Each row below holds a small network's activations on one input, seen along a few directions.
Each table varies a few parts of the input and shows all the possible inputs, shuffled.
A made-up example of a description, with smaller parts first: one of 6 places along a line, together with either a single point or one of 11 places along a line or (one of 2 separate values, together with one of 8 places around a ring).
Shared parts are said once, and a part with two or three values counts as separate values.

Other details of the inputs shift rows strongly along three fixed directions, in all tables alike. That doesn't count.

Rows:
row 1: [ -8  17  20 -23 -20 -43 -41 -56  51  14  45 -13 -26]
row 2: [-42 -31  -4   9 -21  14 -54  58 -36  -3 -13 -35 -19]
row 3: [ 27 -70  -6  -6 -40  56  -5  15  -2  19  -3  14  -3]
row 4: [-31  52 -42  18  41 -14  17  57 -53 -52 -85 -10  14]
row 5: [ 33  58   0  34  43  31  65   5  -7 -10  27   7   0]
row 6: [ -1 -40  31  19 -21  44  10  47 -66 -12 -41  20 -14]
row 7: [  8  42  21   3  24 -11  22 -16  -6   7   5  16  -8]
row 8: [ -3 -70  26 -28 -34  18 -31  27  -2  31  18  41  -3]
row 9: [ 20  50 -22  21  36  12  39   3 -16  13 -30  19  -3]
row 10: [ 16 -74  46   5 -18  30  -8  39 -23   7 -14  22  -4]
row 11: [ 16  45 -18  24  45  -7  30 -10  21 -23 -19   4  11]
row 12: [ 38   9   6 -11  -2   0   7 -27  78   1  86   0  -4]
row 13: [ -7  -6  22 -27  -6 -64 -21 -55  46   5  54 -47  -1]
row 14: [ 62  46 -22   6  16  39  54 -22  16   4   9  55  -3]
row 15: [ -9   3  22 -32 -23 -70 -31 -35  47 -15  33 -43  -5]
row 16: [ -2 -62  25 -25 -44  30 -39  16 -10  28  18  37  -8]
row 17: [-47  23   0 -12  -8 -56 -18 -17 -30 -21  -3 -61 -11]
row 18: [ -3  -6 -10   3  -3  -6 -14 -49  62  28  36 -22  15]
row 19: [-31 -21 -37 -22 -13 -24 -41  33 -13  20 -25  -9   3]
row 20: [ 48  46  -9  34  29  19  74 -17  -1  -5 -14   7   3]
row 21: [ 20  13 -16 -10 -23 -22 -12 -35  41  -8  11 -31  -5]
row 22: [ 42  18  25 -23   3 -10  21 -40  54   8  55  43  -7]
row 23: [-10 -42  20  -2 -25  35 -12  22 -37  25   0  38 -14]
row 24: [ 18  40  -8  25  46  13  44  29 -22 -19  13   2   5]
row 25: [  2 -66   8  14 -33  53 -45  13  33  14 -17  17 -16]
row 26: [-26  53   3   3  34 -30  19  24 -31 -57 -36  -2  10]
row 27: [ 25 -79  -5  -9 -29  44   2  26   7  21  -2  18   2]
row 28: [ 53  14  21   1   2  42  75 -25 -13 -16  34  40   4]
row 29: [-35  49 -53   4  17 -16   7   9 -38 -29 -34 -28  25]
row 30: [-47  26 -49 -30 -17 -63 -63 -10   1   9 -11 -51  -2]
row 31: [ 16  44 -34   7   9  -1  28 -37  13  18  17  13  -7]
row 32: [ 58 -63  50   4 -37  79  26  15  -8   2  13  62  -7]
row 33: [ 12   9  33 -20 -21 -18 -30 -61  80 -17  54  -1  -6]
row 34: [ 62  22  41  31  22  46  89 -13 -13  -7  10  45   1]
row 35: [ 16 -90  38 -17 -35  43   0  31 -12  13  13  31  -1]
row 36: [-31  41 -46  26  24   7  27  12 -47 -20 -39 -13  16]
row 37: [-47 -33  14   2 -19  12 -28  16 -34  -4  -7  -5   5]
row 38: [-26  59 -50  16  23 -29  33   2 -56 -27 -45 -48  -2]
row 39: [-49  36  13 -11  21 -82 -47 -18  21 -33  -6 -53   3]
row 40: [-48 -31 -36  -6  -6  -6 -33  48 -29  -5 -41 -20  23]
row 41: [ 25  29  19   3  35   0  37   0 -14   0   4  41  -1]
row 42: [ -4 -66  -8   7  -6  32 -21  18  13  27  -1  12  20]
row 43: [-49 -28 -27  -2 -22  -5 -69  50 -42  17 -65 -20 -22]
row 44: [ -6  42 -34  34  18   7  41  36 -72 -31 -73 -16  -5]
row 45: [-11 -42 -12   1 -15  19 -31  21  -7  50 -17   7  -4]
row 46: [-11 -18  33  -6 -10  -5 -15 -44  44  19  51  -8  12]
row 47: [ 33 -72   4  -1 -33  40  -5  32  16  13 -14  22  -2]
row 48: [-43  35 -38 -18  17 -85 -59  -4  11   8 -27 -57  -5]
row 49: [ 13  21  15 -18  14 -38   7 -48  36  20  57  11   2]
row 50: [ 43  23 -20  11  30   0  61 -31  16   2  17  -1  11]
row 51: [-12 -43   4  27   0  46 -24  47 -13   7 -59   9  -1]
row 52: [ 13 -53  -9 -18 -24  19 -37  26  26  32  -9  29  -9]
row 53: [ -2   4  43   0  -1 -16 -23 -44  62  -1  31 -10  -6]
row 54: [ 47  23   4  -1  -5  26  18 -30  55  -5  78   8  -7]
row 55: [-42 -38 -18   0 -24  15 -69  57 -25 -18 -70 -18  -3]
row 56: [ 14  65   3 -10  17 -13  28 -16 -18 -20   5  23  -5]
row 57: [-10 -12  31 -21 -19 -44 -24 -56  44  17  49 -49  -7]
row 58: [ -4   6  33  -2 -14 -12 -25 -49  58 -13  35  -4 -15]
row 59: [-37  12 -26 -10   0 -86 -54  -6  14  -8 -27 -84  -1]
row 60: [ -4  32   1   3  29   5  55   6 -30 -31   7  27  29]
row 61: [-26 -46  18 -13 -30  25 -30  17 -21  -4   6  11  14]
row 62: [-27  13 -36 -15  10 -58 -37  -9  11  24  -3 -33   3]
row 63: [ 18  37  15  13  30  19  59  -4 -35  13   7  42   3]
row 64: [ 13  20  14  18  41  21  63  -2 -26 -15  14  37  28]
row 65: [-18  27 -32  22  28  -4  35  30 -67  -8 -59 -35   7]
Description of these inputs: one of 5 places around a ring, together with either a single point or (one of 2 separate values, together with one of 6 places around a ring).
The inputs of row 1 and row 41 match in every part but the place on the ring of 5. If row 2 is changed in the same way as row 1 into row 41, which row does it become?
> row 24
The inputs of row 14 and row 52 match in every part but the place on the ring of 5. If row 56 is changed in the same way as row 14 into row 52, which row does it become?
> row 22
Which other rows does row 35 become when the place on the ring of 6 takes its other values? List them by row number.
> row 8, row 15, row 22, row 26, row 60
Which other rows does row 46 become when the place on the ring of 5 takes its other values? List them by row number.
> row 37, row 60, row 61, row 64
Which other rows does row 36 become when the choice among 2 separate values takes its other values? List them by row number.
> row 37
Which other rows does row 33 become when the choice among 2 separate values takes its other values? List them by row number.
> row 55

Rows:
row 66: [-30  43   1   6  38 -23  12   8 -51  -4 -26   7   6]
row 67: [-30  13  18  24  23  -6   5  25 -51 -22 -30 -25   3]
row 68: [-11  56 -36  15  49 -30  25  16 -43  -1 -35 -16   9]
row 69: [ 56 -16  -5  -2 -20  61  30 -25  26  32  28  60  -1]
row 70: [ -8  30  23  -6 -15 -53 -20 -67  57  -7  48 -54 -21]
row 71: [-16  43  13  -6  26 -70   2 -41  18 -17  11 -45   5]
row 72: [ -3  22 -31  26  20  35  47  34 -52 -37 -30  -3  13]
row 73: [-20 -43  -6  22 -21  31 -20  44 -43   6 -49 -25 -14]
row 74: [ -3 -65  -5 -15 -46   9 -45  17   2  12 -21 -23  -5]
row 75: [ 59 -75  13   9 -28  79  14  19  15  55  10  65 -20]
row 76: [-15 -59  24 -36 -49  -3 -70  24  -2  22   3  -1 -17]
row 77: [ -4  17  23 -21 -17 -72 -24 -67  61  -1  39 -49 -17]
row 78: [-25 -65  26 -19 -21   8 -50  47 -10  23   1  14   3]
row 79: [ 61   6  11  30  17  39  53 -59  60  17  55  15   5]
row 80: [-11  46  12 -24  18 -84 -27 -62  55  11  51 -38  -6]
row 81: [ 20 -63   9   4 -12  49 -14  -3  24  56  14  41  -1]
row 82: [-15  62 -35  -6  10 -55  -3 -48  19  13   6 -31 -10]
row 83: [-41 -63  27 -23 -29 -32 -65  14  18   4   5 -34   7]
row 84: [-62  46 -10 -11   7 -63 -30   9 -52  -8 -40 -35 -15]
row 85: [-66 -26  10 -31 -18 -43 -75  12   2  15   2 -25   6]
row 86: [-15 -35 -29  -7 -11  14 -24  53 -34   6 -24   7   1]
row 87: [-42  61   4  -6  17 -71 -11 -38  25 -35  29 -69  14]
row 88: [-34 -78  22 -26 -43 -13 -66  26   1  -8  -1 -20  -3]
row 89: [ -9  35 -26  28  44 -15  41  24 -57 -19 -57 -21  16]
row 90: [ 50  35  33  19  15  20   0 -31  91 -27  14  56 -10]
row 91: [ -3  45   5  15  12  12  40  16 -59 -44 -25  -8  -1]
row 92: [ 72 -19   7  23  -1  57  68 -21  24  18  13  43  -7]
row 93: [ 23  41 -28  -7  12 -34  33 -54  50 -22  38 -22  11]
row 94: [ 43 -28   3  12   5  40  43  -7  31  11  20  28  20]
row 95: [ 35  17  21  -1   6   8  34 -15   6  14  22  35 -18]
row 96: [-13 -40 -14  -7  -6  10 -26  39  -5  26  -9   2  11]
row 97: [ 11 -18 -21  -6 -17  24  -8  35 -32  14 -27  13  -4]
row 98: [-16 -13   9 -11 -17  23 -12  36 -59   1 -33  31  -4]
row 99: [ 27 -15  31 -11 -25   6  -2 -62  80  -9  88   0  -4]
row 100: [ 39  72 -28  45  62  54  57  34   0 -47 -73  56   0]
row 101: [ -6 -67  18  -9 -24  58 -16  47 -36  11  -4  62  -1]
row 102: [ -9  53 -51  10  32   8  45  21 -55 -21 -29  22  14]
row 103: [ 31  48 -24  35  22  50  78  16 -55 -32 -32  11   8]
row 104: [-23 -73  30 -31 -56 -12 -72  16   2   4  -9 -28 -11]
row 105: [ 45  16   0  19  15  33  55 -46  60   2  56   9  17]
row 106: [-52  44 -22 -21  18 -61 -21  31 -52 -34 -23 -30   1]
row 107: [ 10   9 -19   2  11  13  19 -17  23  22  22  26  17]
The inputs of row 101 and row 102 match in every part but one. If row 80 is changed in the same way as row 101 into row 102, which row does it become?
> row 68
The inputs of row 83 and row 94 match in every part but one. If row 66 is changed in the same way as row 83 into row 94, which row does it become?
> row 81
What is each input in this table made of?
> one of 2 separate values, together with either a single point or (one of 4 places along a line, together with one of 5 places around a ring)
Start at row 99 and move only the place on the line of 4, one step at a time. The first step leads to row 88. Which rows follow, in order?
> row 106, row 101
Which other rows does row 75 become when the place on the ring of 5 takes its other values? List them by row number.
> row 68, row 86, row 96, row 97
Which other rows does row 85 become when the choice among 2 separate values takes its other values? List them by row number.
> row 107
Which other rows does row 79 become when the place on the ring of 5 takes its other values? List them by row number.
> row 72, row 73, row 103, row 105
Start at row 84 and move only the place on the line of 4, one step at a time. The first step leads to row 95. Which rows follow, in order?
> row 77, row 70
